These are the activations of a small neural network, seen along a few directions. Each row is one input.
In each table, some parts of the input vary, and every possible input appears once, in random order.
Descriptions start from the smaller parts, as in this example, which fits no table here: one of 2 separate values, together with either a single point or one of 9 places along a line or (one of 5 places around a ring, together with one of 6 places along a line).
Shared parts are said once, and a part with two or three values counts as separate values.
In the rows, 128 means zero.

Other details of the inputs vary at random and push rows far along two fixed directions, the same in every table; ignore that.

Rows:
R1: [173 105 164 159 139 151  99 176  95 155 146 134 192 155  58]
R2: [ 94 148 122 119 133 126 126  90 182  87 131 119 104 144 208]
R3: [159 122 117 132 115 110 149 149 115 180 156 161 128 123  58]
R4: [107 197  80 106 124 118 120  68 184  82 110  85  73 142 190]
R5: [136 163  96 100 152 124 104  74 146  83 153 123  69  98 175]
R6: [120 132 113  90 124 138 126  86 132 100 116 135  78  96 192]
R7: [ 89 138 194 137 128  93  97  89 109 103  98 130 161  81 111]
R8: [ 92 220  97  83 141 138 117  97 184  81 111  80  75 155 218]
R9: [ 76 132 162 145 134  88  90  85 100 104 108 104 164  84 103]
R10: [172  57 124 146  88 148 167 171 113 181 119 169 145 133  86]
R11: [156  93 162 155 142 167 174 229  67 166 108 148 157 163  79]
R12: [ 93 182  68  97 148 143 121 106 178  92 128  60  89 169 206]
R13: [151  67 143 130 102 159 160 184 105 182 126 185 145 122 102]
R14: [178 114 135 152 103 148 123 181 121 181 116 121 170 185  50]
R15: [168 102 158 165 121 167 110 188 110 162 142 143 186 175  74]
R16: [115 137 188 154 141 101  76  97 106  75 117 118 161 104 109]
R17: [155 158  80 110 138 142 152 149 160 149 179 152  88 150 154]
R18: [162  91  87 112 108 158 159 138 140 156 121 154  98 138 145]
R19: [144 100 138 133 109 136 166 184 117 195 164 178 137 124  87]
R20: [ 75 117 173 148 133  82  98  81 109 103 100 117 174  86 108]
R21: [108 147 188 133 134 106  78 100  89  93 107  99 150  89  98]
R22: [114 109  91 100 126 134 132  86 140 108 120 128  92 106 190]
R23: [108 190 101  77 147 102 133  87 156 100 154 120  55 103 176]
R24: [ 81 195  73  98 146 131 121  98 186  86 116  70  95 166 216]
R25: [182 123 141 148 121 137 108 171 111 169 125 114 175 168  44]
R26: [ 93 169 120 115 139 122 118  84 183  71 125 119 104 145 210]
R27: [101  68 160 134 122  85 122  85  89  93 118 136 136  47 128]
R28: [118 154 185 122 148 105  73 101  85  90 116  90 151  90  91]
R29: [164 116  88 143 140 168 193 198 129 140 110 113 102 199 139]
R30: [106 109 174 143 125  76 115  93  96  95 157 149 124  46 103]
R31: [ 93 105 158 134 126  65 125  86  92 108 148 131 131  45  99]
R32: [165 148  75  88 132 171 145 156 148 171 155 147  91 152 148]
R33: [137 153  53  99 132 140 172 157 170 176 171 131  97 167 155]
R34: [155 103 152 164 116 162 123 178 116 178 144 162 190 166  78]
R35: [ 93 156 183 133 128 101  88  91  98 104 104 117 149  81 103]
R36: [118 111 145 128 144  86  91  82  83 110 133 123 136  50  99]
R37: [150 141  62 119 104 171 182 164 209 184 127 131 115 224 169]
R38: [120 145 176 151 125  79  83  87 104  87  89 101 156 100  86]
R39: [143  91 160 150  99 160 147 191 123 213 120 173 193 165  82]
R40: [162  59 143 143 113 162 125 148  91 153 132 191 145 114 104]
R41: [144 127 144 131 129  83  92  76  92 103 122 126 117  53  80]
R42: [113  70 177 143 125 100 110  89  90  77 127 152 128  45 131]
R43: [141 157  53 102 145 174 144 174 177 166 151  86 122 216 170]
R44: [ 89 100 171 158 166  96 131 127  64  66  98  98 134  85 122]
R45: [ 98 182  96 111 121 113 129  71 186  86 101 100  90 144 189]
R46: [121 133  57 118 118 180 181 171 207 188 135 128 132 225 193]
R47: [157  93 124 146  97 114 168 166 122 184 156 165 136 125  67]
R48: [156 116  95 140 151 182 183 207 132 127 134 128 103 200 162]
Each input here is: one of 4 separate values, together with either a single point or one of 5 places around a ring or one of 6 places along a line.
- Change only the choice among 4 separate values in R7. List by row number the other rows that result. => R20, R26, R45

Rows:
R49: [122 164  73  96 132 130 143 104 175 121 143 109  77 143 184]
R50: [130 155 114 118 139 174 137 163 152 127 133 115 121 183 165]
R51: [108 145 137 113 128 100 110  87 130 105 136 122 112  83 140]
R52: [100 114 199 154 150  88  87  98  74  62 101 100 155  74 103]
R53: [139  89 168 148 119 129 123 152  92 155 133 162 167 105  82]
R54: [154 143 143 141 130 143 116 170 113 168 139 136 166 161  74]
R55: [133 144 118 134 143 142 139 155 131 129 123 106 131 167 126]
R56: [135  92 153 150 126 111 124 133  86 137 121 140 151 101  77]
R57: [122 131 142 129 129  96 104  86 109 103 131 123 124  84 112]
R58: [124 138 108 108 135 144 126 108 146  99 130 124  97 128 181]
R59: [150  97 102 132 121 160 165 173 134 172 133 155 134 161 129]
R60: [124 119 162 132 127  95  89  86  98 102 128 132 138  70  99]
R61: [144  93 144 140 120 140 133 150 111 158 130 158 152 123 100]
R62: [ 96 111 179 146 139  86 113  94  90  81 114 129 135  67 120]
R63: [115 167  69  98 137 135 165 127 183 116 143 109  67 163 204]
R64: [152  81 115 144 116 160 165 193 119 193 138 166 156 162  96]
R65: [106 141 145 143 131 102 114 100 129 108 100 101 145 130 120]
R66: [158 104 141 163 104 151 129 186 122 209 123 148 203 178  51]
R67: [135 168 101 120 136 147 132 150 143 137 135 109 126 169 126]
R68: [122  95 172 161 119 119 118 140 102 135  92 125 183 132  89]
R69: [135 139  99 111 130 135 146 122 146 116 127 119  89 139 160]
R70: [193  98 102 136 102 181 154 209 134 224 149 172 156 185  77]
R71: [115 121 132 120 137 119 120  93 121  73 113 114  99  97 159]
R72: [132 125 178 150 118 117  89 131 106 144 114 135 189 119  71]
R73: [ 93 120 205 149 129  85  69  78  90  78  96 113 171  77 101]
R74: [120 160 109 112 129 120 136 117 156 130 147 130 103 127 152]
R75: [108 108 156 135 131  88 114  91  97 104 115 124 129  76 109]
R76: [111 155  80  99 145 141 141  97 166  78 128 105  64 137 220]
R77: [102 137 131 119 132 101 130  97 123 101 122 117 107  94 145]
R78: [184  96  98 132 103 180 157 212 138 236 157 175 164 187  79]
R79: [110 157  96 102 136 145 149 118 167 104 142 119  79 145 210]
R80: [113 169  71  91 127 132 148 109 180 116 142 108  72 142 193]
R81: [141 141  81 114 120 148 166 157 165 167 154 138 108 168 143]
R82: [132 161  75  95 128 136 139 107 170 110 137 107  73 143 179]
R83: [122 102 183 145 131  98  92  87  81  83 112 135 138  60 104]
- The inputs of R52 and R67 match in every part but one. If R76 is changed in the same way as R52 into R67, which row does it become? => R57
- Describe the family of inputs behind these rows. => one of 5 places around a ring, together with either one of 2 separate values or one of 5 places along a line
- Change only the choice among 2 separate values in R52. List by row number the other rows that result. => R68
- Change only the choice among 2 separate values in R66. List by row number the other rows that result. => R67
- A walk changes only the place on the line of 5. It starts at R69 and steps to R56. List the rest of the walk in order. => R75, R77, R63

Rows:
R84: [120  93 148 164 112 166 142 180 117 168  99 162 198 173 106]
R85: [157 149 120 128 127 132 132 172 112 167 150 121 132 155  93]
R86: [144  87 137 164 128 162 132 200  86 170 123 135 172 164  90]
R87: [153 144 113 120 110 151 156 178 168 220 150 141 143 184  88]
R88: [128 173  95 126 130 127 139 132 151 113 130  93  85 154 159]
R89: [132 154 128 114 146 117 112  81 129  55 110  79  80 122 164]
R90: [163 132 160 121 140 128 100 136  88 143 162 138 143  98  57]
R91: [ 99  87 115 119 109  99 147  82 116 107 157 172  95  71 171]
R92: [ 91 160 125 113 116  93  91  55 152  71  95 109 105  95 177]
R93: [126 120 201 146 119  71  56  49  90 105 136 137 165  36  57]
R94: [177  71  74 118 126 169 208 196 116 188 148 192  97 139 132]
R95: [106  88 226 170 158 100  91 124  58  60  82 132 175  70  90]
R96: [106 179  75  98 129 124 150  98 210 116 140  90  96 161 195]
R97: [ 91 157  77  91 140 153 136 109 198 110 110  91 105 170 212]
- The inputs of R96 and R88 match in every part but one. If R93 is changed in the same way as R96 into R88, which row does it become? => R90
- Describe the family of inputs behind these rows. => one of 2 separate values, together with either a single point or one of 6 places along a line
